These are the activations of a small network on made-up records, seen along a few directions, one row for each record.
After each row come some of the record's fields: G, Z, U, B, E.
Not every record has every field; a missing one is written missing.
Other fields move the rows too, some of them a lot.
Strong random noise was added to every row along 12 fixed directions; ignore it. To show where, here is one row again and again, with new noise each time:
[  32   77   69  -22  348   49 -357  182  181  204   34 -278 -353  -67
  195 -184  117   38 -200   -8 -663  236  436  -18  206 -170 -211 -290
  158 -418 -303   92   51  207]
[  -9   92 -372  114  -54   87  214  188   58   15   33 -129 -294  -16
   39   93  142   60  -33   15   44  -47  153  189  275 -101 -102 -241
 -197  -52 -155 -157  -23   88]
[ 386  -63 -256   83 -494 -130   68  270  -78 -211   97  247 -345  289
 -103  474  238  257  -44 -104  336  187 -224  -64   64   63 -108  -62
  120  525 -201   91  217  357]
[ -81  187  319 -227  369  -58  160  152  -82  -31 -505 -584  -97 -205
  347  -82 -249 -142 -137  205 -125   -8  140 -377  229 -261 -429  278
 -174   48  234 -240 -134  -17]
[-242   18  -10   -4  -56  205    6  -71   26  -63 -177   29  267    7
 -165   13 -142 -216   -9   14  209  188 -280  143  174  221  125  -44
 -335  155  123   -9  -12  -43]
[ -85  -71 -173 -292 -369    1  223 -101 -612   17 -101  223  283  296
  103   92 -211  227  186  -72   87  106 -198  229  237   11  122  182
   27  115  481 -103  -60 -114]
[ 446  203 -521 -191   53  148  318  241  182 -275  -66 -126 -195  185
   66  239  394  383 -119  187  -36   71  141   60  549    3   -6 -107
  202   68   86 -118  244  529]
[ 153  -66  132    7  -32    2   88  216  -56 -294 -233 -127  116  175
  337  203   84  267 -281  -83 -478  -47  296   49  281   45  -89 -135
  -13 -187   62  145 -116   32]
[ 100  144 -145   52 -100  -28  196  276 -106 -334  -70  -44 -339  237
   53  275  163  200 -193  -23  178  330  178  -94  135   36 -209 -129
 -121  304 -119  111  179  461]
[-119  231  -15  -30   52  159  427  251 -388 -345 -310  -45  165  193
  187  133  -61   99  123 -134   25  211  290   26  158  110 -167  -49
 -524  108  239  -24   25  200]
[-137 -176 -169   57   63    3 -318 -292  195  -25  153  146   94   -8
 -247  -42  -81  -66   75   76  319   80  -63  -27 -316  245  378   68
  140  156 -183  222   82  158]
[-128 -138  -17   87  -75  251   83  203 -149    5  -79  157   48  -42
 -229   82 -154 -208  286 -177  182   76   -5   29 -313  140  -43 -129
 -390  304  -76 -102   27 -141]
[-236 -115  -98  229 -298 -160 -153  -56 -444 -221  186  367   99  410
  122  156  -62  278  106 -347   25  316  319  189 -215  236  200 -169
 -129  -25 -189  459   -5  256]
[  41 -132  682  353 -422 -209   11   76 -384 -362  -45  434  177  277
   81  328  -11  102 -237 -403    3  -10  -75 -142 -511  281 -181   80
 -347  278  -44  568  -67 -254]

[ 330  141    0  105   44  461  307  384  343  213  211  174 -424 -229
 -533  -32  477 -219 -117   -7  -78 -116 -162   92 -160  -60 -320 -351
 -195  126 -148 -279  260 -287] -> G is g1, Z is z1, U is u2, B is b1, E is e3
[ 278 -189  -86  -84   23  330  132   49  334 -204  -38   97  -16  -51
 -354  165   81  -23  -92  140  266 -165 -146   -7 -144  236   97  -58
  -28  433   86  -61  161   38] -> G is g2, Z is missing, U is u1, B is b3, E is e3
[-233  229  146   29  438  290  365 -258  135 -178    8  -47  108 -147
 -186 -265   28 -132 -222  180  252 -159  156   15 -264  191   58   89
 -447  -38  233   91   56 -110] -> G is g3, Z is missing, U is u1, B is b3, E is e1
[  53  155   86  166   95   -7   40  131  242   -6 -217 -180  330 -235
  130    3   21 -241  281  -48  -88 -260  -94  -80  161   -5  -45   24
 -262 -196  -67 -188 -131 -142] -> G is g1, Z is z1, U is u1, B is b3, E is e1
[ 224  -57 -505  -86  -29  263  661  353  -52 -125  -62  -57 -235  -27
 -125  205  185  149  138  101  200 -262  201   58  -31 -130  -68 -106
  -42  251   75 -441   63  -22] -> G is g3, Z is missing, U is u3, B is b2, E is e1
[-103  159 -107  -19   51 -192 -246 -290  193    8  135  -65  -14  112
   57  -96  131  121 -289  170    4  225  -86   33  219    4  218   66
  351 -230  -70  242   59  292] -> G is g3, Z is missing, U is u3, B is b3, E is e1
[ 214  125  154  -32  189  286  -41  101   11  327   64  208  137 -244
  -17 -167   55 -185  550 -191 -264 -284   64   31 -312   29 -152   11
 -243 -170   79 -143  160 -236] -> G is g3, Z is missing, U is u1, B is b1, E is e3
[  24  -31  -10  -43 -109  251  138  137 -251  227   32  273  115  -18
 -245  -55  -87 -124  387 -199    4   32 -190  150  -87   21  -26  -91
 -304  137  102 -238   13 -246] -> G is g2, Z is missing, U is u2, B is b1, E is e2
[ -73   49 -346   -4 -247  115  149  447 -169   94  -74  -31 -127  -10
   30  142   12 -126  474 -161   61  121  120   78   31 -163 -229 -213
  -94   46  -72 -398   84    3] -> G is g1, Z is z1, U is u1, B is b3, E is e3
[ -61 -343  133  183  262  -11  -24  177   37 -326 -304 -314  256  -95
  346  143 -298   15  169 -137 -297 -352  599 -104 -165  115   37 -130
 -251 -156 -178   24 -350  -49] -> G is g1, Z is z2, U is u2, B is b1, E is e2
[-356  -61   60   95   30   45 -504 -244   -1  185  184  145  197    9
  -26 -218 -159 -183  182 -183 -153  227   55  220  -63  174  187 -203
 -120 -293 -192  250   19   42] -> G is g3, Z is missing, U is u1, B is b3, E is e3
[ -45 -402 -313   70 -236   34   -4  105 -255 -183  184  334  147  186
  -59  169  -59  201  417 -233   51  -55  400  123 -558  152  298 -162
  164   88 -136   35   25   33] -> G is g3, Z is missing, U is u1, B is b1, E is e3
[ -49 -248  213 -151 -253  -99  -11  -74 -430 -190 -104   39  104  344
  364  127 -217  352 -305 -129 -333   46  216  193  219   35  -15  -61
   36  -92  267  240 -177  -37] -> G is g2, Z is missing, U is u1, B is b3, E is e3
[ 156   10 -189  124 -241   95  144  199  -75  -98  162  346  -36  141
 -288  193  175   66  196 -163  273  140 -151   64 -158  149   60 -122
 -145  321 -119    4  179  128] -> G is g2, Z is missing, U is u2, B is b1, E is e3
[ -30   24  379 -117   64   48 -124  -77  175   12   19  -19   -9   10
 -175 -152  194  -49 -579  165 -291  197 -148 -105  -75    2  -24    8
  438 -154   77  191  122 -244] -> G is g1, Z is z1, U is u2, B is b3, E is e3
[-137   41 -189   65   78  288  101  221  -46   13 -114   31  252  -96
  -25   14  -49 -217  531 -182  -34   -9  214  119 -151  115    3 -192
 -286 -126  -38 -193   35  -52] -> G is g1, Z is z2, U is u3, B is b2, E is e2
[-193 -328  -57  208  -79   68 -260  223  322 -212 -345 -298  385  -88
  130  204 -216 -245   93 -133 -168   17   86   96  278  172  173 -358
 -263  -94 -315 -105 -298   39] -> G is g3, Z is missing, U is u1, B is b2, E is e2
[-159   34 -229  -48 -100 -165  308  -42 -322 -264   94   51  -75  156
  106   46   42  246   83   61  300  -48  425  -95 -441  -57   50  156
  235   34   97   15   66   77] -> G is g1, Z is z1, U is u1, B is b2, E is e2
[-445 -394 -148 -255 -394   29  -82  161 -297  134   26 -138 -441  135
 -164   10 -212  -43 -422  120   51  543   45  109  -68 -231  -61 -259
  511  199  -38 -188   14 -185] -> G is g1, Z is z1, U is u3, B is b3, E is e3
[ 263   36  -39  151 -183 -360 -237  -10   13  -33  -48  -14  181  110
  413  213   31  185  203 -184 -174 -149  -86    4  458  -25   12   78
   -1 -209 -108  126 -167  259] -> G is g2, Z is missing, U is u1, B is b2, E is e1
[ -38  532 -257  243  -83 -130  288   -6    7  -84   19   20   99   83
   33   62  233    8  148  -50  338  145 -281   81  507   13   22   16
 -439  -10  -75   -7   65  316] -> G is g3, Z is missing, U is u2, B is b3, E is e3
[ -40  256  317 -172  420  240  348 -114 -194 -119  -42  194  354   38
 -196 -284  100   46   38   57  -67   66  125 -181 -458  150   96  298
  -70  -31  400  105  163 -117] -> G is g1, Z is z1, U is u3, B is b2, E is e2
[ 205   13 -208 -154  356  186 -166  -63  507   69  -21 -150   93 -167
  -90 -110  127  -24   46  245 -177 -137  -35    5  177   37  218    8
  315 -175   10 -105  102  119] -> G is g2, Z is missing, U is u1, B is b1, E is e2
[-265 -197  399   95 -236 -249 -238 -117  -55 -168 -195  -77   53  137
  -28  112 -257 -122 -496   19  146  340 -374 -122  130   85   29   37
  -49  267  -81  256 -190  -44] -> G is g2, Z is missing, U is u2, B is b2, E is e1
[  94 -595 -133  372 -381 -120 -323 -200  656 -151  124   49  158 -101
 -150  284   58  -27 -382   81   90 -547 -305  245   20  222  459 -215
  218   -7 -403  197 -316 -314] -> G is g2, Z is missing, U is u1, B is b2, E is e1
[  12  106   11  240 -109 -135 -134 -102  320   35 -230   -3  595 -204
   23  109 -101 -319  442  -49  286 -327 -598  -46  210  155  204  260
 -375   23  -28 -128 -215 -136] -> G is g2, Z is missing, U is u1, B is b2, E is e1
[ 128   51   20   40 -145 -167 -408 -296  271  217  183   90  102   -4
   24  -42  105  -37 -141   33 -109   -4 -421  149  350   45  155   18
  294 -275  -72  177   -4    3] -> G is g1, Z is z2, U is u1, B is b2, E is e1
[ 214 -137 -261 -172  -94 -127  -65   40 -178  340  378   98 -616  112
 -121  -68  132  262  -71   25 -135   94   78    9  -47 -341 -114  -79
  532   36 -185  -77  110   74] -> G is g2, Z is missing, U is u2, B is b3, E is e1
[ 145   29 -130  -32   47  101  120  -79  -46   45  176  260   61  -14
 -215  -43   87   67  240   14  167 -135  -17    6 -325  102  160  109
  101   95   66  -11  125  -78] -> G is g1, Z is z2, U is u2, B is b1, E is e2
[-271 -147 -223   71 -322   45   36   40 -558  214  262  261 -157  255
   86  -50 -123  195  133 -326 -235  165  271  510  117  -97    2 -394
 -209 -246  -43   31 -143 -117] -> G is g2, Z is missing, U is u1, B is b3, E is e1
[ -71  248  153  260 -570 -174 -160  -30 -348  313  324  470 -227  274
  -76   70  133  -54  -69 -376   52  369 -532  283  227   -8 -249 -170
 -266  -24 -138  273  108 -101] -> G is g1, Z is z2, U is u3, B is b3, E is e1
[   5 -107   78   27  123  304  -91  215  427  -38 -112 -122    9 -205
 -268   -1   71 -318  -81   48  -78   48  -75  -40  -57   94  -52 -249
  -79  101 -152 -145   99  -77] -> G is g3, Z is missing, U is u1, B is b3, E is e3
[  65 -104  105 -203 -428 -102  139  127 -373 -312 -165  127 -176  280
  -83  372 -138   77 -130   34  569  403 -293 -254 -118   81 -185  223
  137  767  256   -6  200  257] -> G is g1, Z is z2, U is u3, B is b1, E is e2
[-145  258 -214   36   88   40  -96  -88  125   82  148    7 -188   48
 -219 -128  115  -69  -62   80  187  401 -123   51  176   21   65 -128
  -41   14 -181   41  171  330] -> G is g2, Z is missing, U is u2, B is b2, E is e2
[-120   14   11   42 -198 -124  112 -211  -94 -160  114   83  -53  167
   50   31   60  187 -432   77   95   17  -44  174  110   27   95  -17
   78  -44  117  213  -30  -46] -> G is g2, Z is missing, U is u1, B is b1, E is e3
[ 455  202  340    8  520  494 -240   -9  665  405  218  193    0 -355
 -454 -324  368 -286   -6   29 -413 -188 -294   16 -102  163  -52 -122
  -95 -212  -81   60  280 -197] -> G is g2, Z is missing, U is u3, B is b1, E is e3
[-236  110  121  158  -72  -18 -226  -36   82  -11  -47  -68  109   88
  118  -34  -10  -81 -239 -113 -219  278  -62  233  424   91    2 -251
 -273 -282 -101  194 -121   83] -> G is g2, Z is missing, U is u1, B is b2, E is e2
[ 258   -2   46 -113  183  104  193  111  -14 -157   28   72 -121  -29
  -78   21  167  151    0   75   20  -93  269 -254 -471   28  -68  157
  194  192   80   28  218   67] -> G is g2, Z is missing, U is u3, B is b2, E is e2
[  -5   10   39  231  -17 -197 -231   89   35   21   78  -12 -269  -47
   74   64  -14  -49  144 -106   76    9  131 -183 -225  -54 -165  -17
  -76   75 -351  112   11  155] -> G is g2, Z is missing, U is u1, B is b2, E is e2
[ 215   -3 -254 -346  138  -47   11   37 -207  288   49  -40   73   20
  197 -161    7  299  378   69 -362 -119  221   -2  125 -260  113  194
  486 -296  234 -287  -40   29] -> G is g1, Z is z1, U is u3, B is b1, E is e3
[ 203  -46  320 -291  384   95 -406   91   95   44 -256 -122  243  -88
  -29 -117 -153 -168  183   12 -345  335  -35 -384  -32   84  -27  135
  220  101    1    2  182  222] -> G is g3, Z is missing, U is u2, B is b2, E is e1
[  22 -237  -17 -651  220   46  120   59 -461 -163 -207 -209  -86  273
  215  -72 -210  429 -231  205 -419  288  555 -182  -99 -197  -31  162
  681   26  439  -95   76  170] -> G is g2, Z is missing, U is u1, B is b2, E is e2

Here are new rows. What are their fields?
[ 235 -265   66  -35  159  188   53  271  120 -165  -22  -15 -229  -27
 -220  100   52   66 -160   29  -81   31  233 -202 -360   58  -50 -136
   88  321 -187   -8  117   64] -> G is g2, Z is missing, U is u2, B is b2, E is e1
[ -10 -234 -402   79   20  207  -60  113  125  265  350  127 -436 -122
 -399  -61   35  -78  190  -18  140  -10  141  155 -332  -70   75 -343
   64  127 -400 -168   96  -24] -> G is g2, Z is missing, U is u2, B is b1, E is e3
[ -41  -81 -151  187  109 -196 -184 -318  241   61  135   31  183 -216
  -38  -82  -71  -72  248   92  331 -366  -40 -118 -324   69  327  291
   45  -10 -153   59 -131  -25] -> G is g2, Z is missing, U is u3, B is b2, E is e1
[ 491  -33 -376 -424   63  283  290  346  -87 -227 -165   56  196  185
  123  181  226  399  333   45 -346  -56  335  -15   45   20   78   37
  432   -7  363 -288  266  242] -> G is g3, Z is missing, U is u1, B is b1, E is e2
[-260   78 -346  247  293  -19 -174   52  453  -11  -80 -399 -141 -208
  -36  -24  -82 -261  116  125  291  142  114  -76  135   15  127 -166
 -255  -13 -489  -99  -90  391] -> G is g3, Z is missing, U is u3, B is b2, E is e1
[-203  411 -135  -79  348  -53   22 -481   54   81  216  -13 -232 -109
  -73 -296   -8  -85   62  277  580   34   18  -90 -148   21   27  309
  -38   43  166  128  246  313] -> G is g1, Z is z2, U is u1, B is b1, E is e3
[-295 -243 -149 -207  -48 -187 -426 -498   50  296  170  -68  -45    9
  -49 -236 -209   14 -296  269   35  128 -245  119  133 -101  360  157
  616 -160   61  100 -100 -105] -> G is g2, Z is missing, U is u3, B is b3, E is e1
[ -55 -270 -157  365 -510 -376  159  -35 -351 -314  350  259 -381  403
  152  312  110  517 -435 -188  121  -61  350  170 -220  -25   80 -206
  125   56 -294  426 -132   34] -> G is g2, Z is missing, U is u2, B is b3, E is e3
[ -35 -306 -226 -140   15  210  193   46  103 -125 -125 -129  126  -24
 -126   47  -76   38 -167  158  -67 -111   63  143   83   19  237 -143
  202   39  103 -214 -117 -200] -> G is g2, Z is missing, U is u2, B is b1, E is e2
[  18 -224 -543   70 -158  -15 -265   88   89  372  251   41 -222 -127
  -79   12  -78  -88  535 -115  122  -85   30  151  -51 -149  105 -184
   91  -22 -373 -284  -22   82] -> G is g3, Z is missing, U is u1, B is b3, E is e1
[  33 -188   49 -180   94   65  139   96 -163  -90  -46  -54 -127   94
   31    7  -61  178 -131   45 -155   -9  299  -58 -194  -66  -43  -18
  186   36  110  -18  -13  -35] -> G is g2, Z is missing, U is u1, B is b1, E is e3
[-339 -610  -64  -58 -289 -369 -109  -31 -236  -78 -191 -403 -249   28
  295  164 -517   72 -303  111  114 -109  216  -50   22 -268   -2    2
  247  163 -102 -135 -471 -158] -> G is g2, Z is missing, U is u1, B is b2, E is e1
[-273  208 -127  -45 -143   95  303  -76 -370  192    8   79   -7  -15
  -60 -116 -164 -123  168  -32  330  123 -224  234  225  -75  -66   25
 -421   96  268 -216  -27 -132] -> G is g2, Z is missing, U is u3, B is b1, E is e3
[ -14 -292 -351 -113  -31  155  -26   91   52  189   47  -60  -11  -66
  -81  -13  -85   32  209   41  -65 -119  134  201   59  -67  193 -164
  168  -81  -33 -282 -128  -80] -> G is g1, Z is z1, U is u3, B is b1, E is e3
[-152 -259  -97  191 -250 -120  -96  -70  -66  -42  -86   12  218   40
  172  187 -234    7  178 -139  120 -248  -32  154   63  103  164   -7
 -229  -18  -76   38 -301 -116] -> G is g2, Z is missing, U is u3, B is b2, E is e2
[-103  260  102  -78 -524 -364    9 -130 -590  396  276  239 -243  259
  273  -86   87  225 -150 -149 -199  156 -274  250  277 -350 -266  100
  197 -324  208   60  -23 -250] -> G is g3, Z is missing, U is u1, B is b1, E is e3
[-315  121  -30 -142   25   14   42  -80   15 -594 -213  -95  128  312
  -69  119  -15   36 -395  190  363  642   41 -108   44  282  155   11
   90  280  158  258  229  530] -> G is g3, Z is missing, U is u1, B is b1, E is e2
[ 107  306  256  -68  415  -80 -462 -117  -24  213  255  127 -178   69
   34 -323  154   98   37  -91 -403  454  220 -199 -147   -9  -70   40
  215 -252 -176  380  308  430] -> G is g2, Z is missing, U is u2, B is b1, E is e2
[-182  208  151  439 -134 -406 -381  162  -16   16 -218 -148  256  -46
  422  134 -199 -240  511 -375    0  110  -81 -115  312   -7 -139  -18
 -588 -156 -383   56 -282  255] -> G is g2, Z is missing, U is u1, B is b1, E is e2
[ -45 -330  217 -108  141  161  260  -35  -88 -375 -301 -105  414   29
  192   56 -189  167 -197   55 -243 -390  410   29 -206  166  153   74
  -97  -73  344   47 -255 -283] -> G is g2, Z is missing, U is u1, B is b2, E is e1
[-168  -12  263 -201   67  178  158 -118 -179  187    0   77  -43  -14
 -228 -221  -91  -99 -283   91  -28   89 -183   41 -138  -72  -73   97
   -8   61  321  -58   -3 -369] -> G is g2, Z is missing, U is u3, B is b3, E is e1
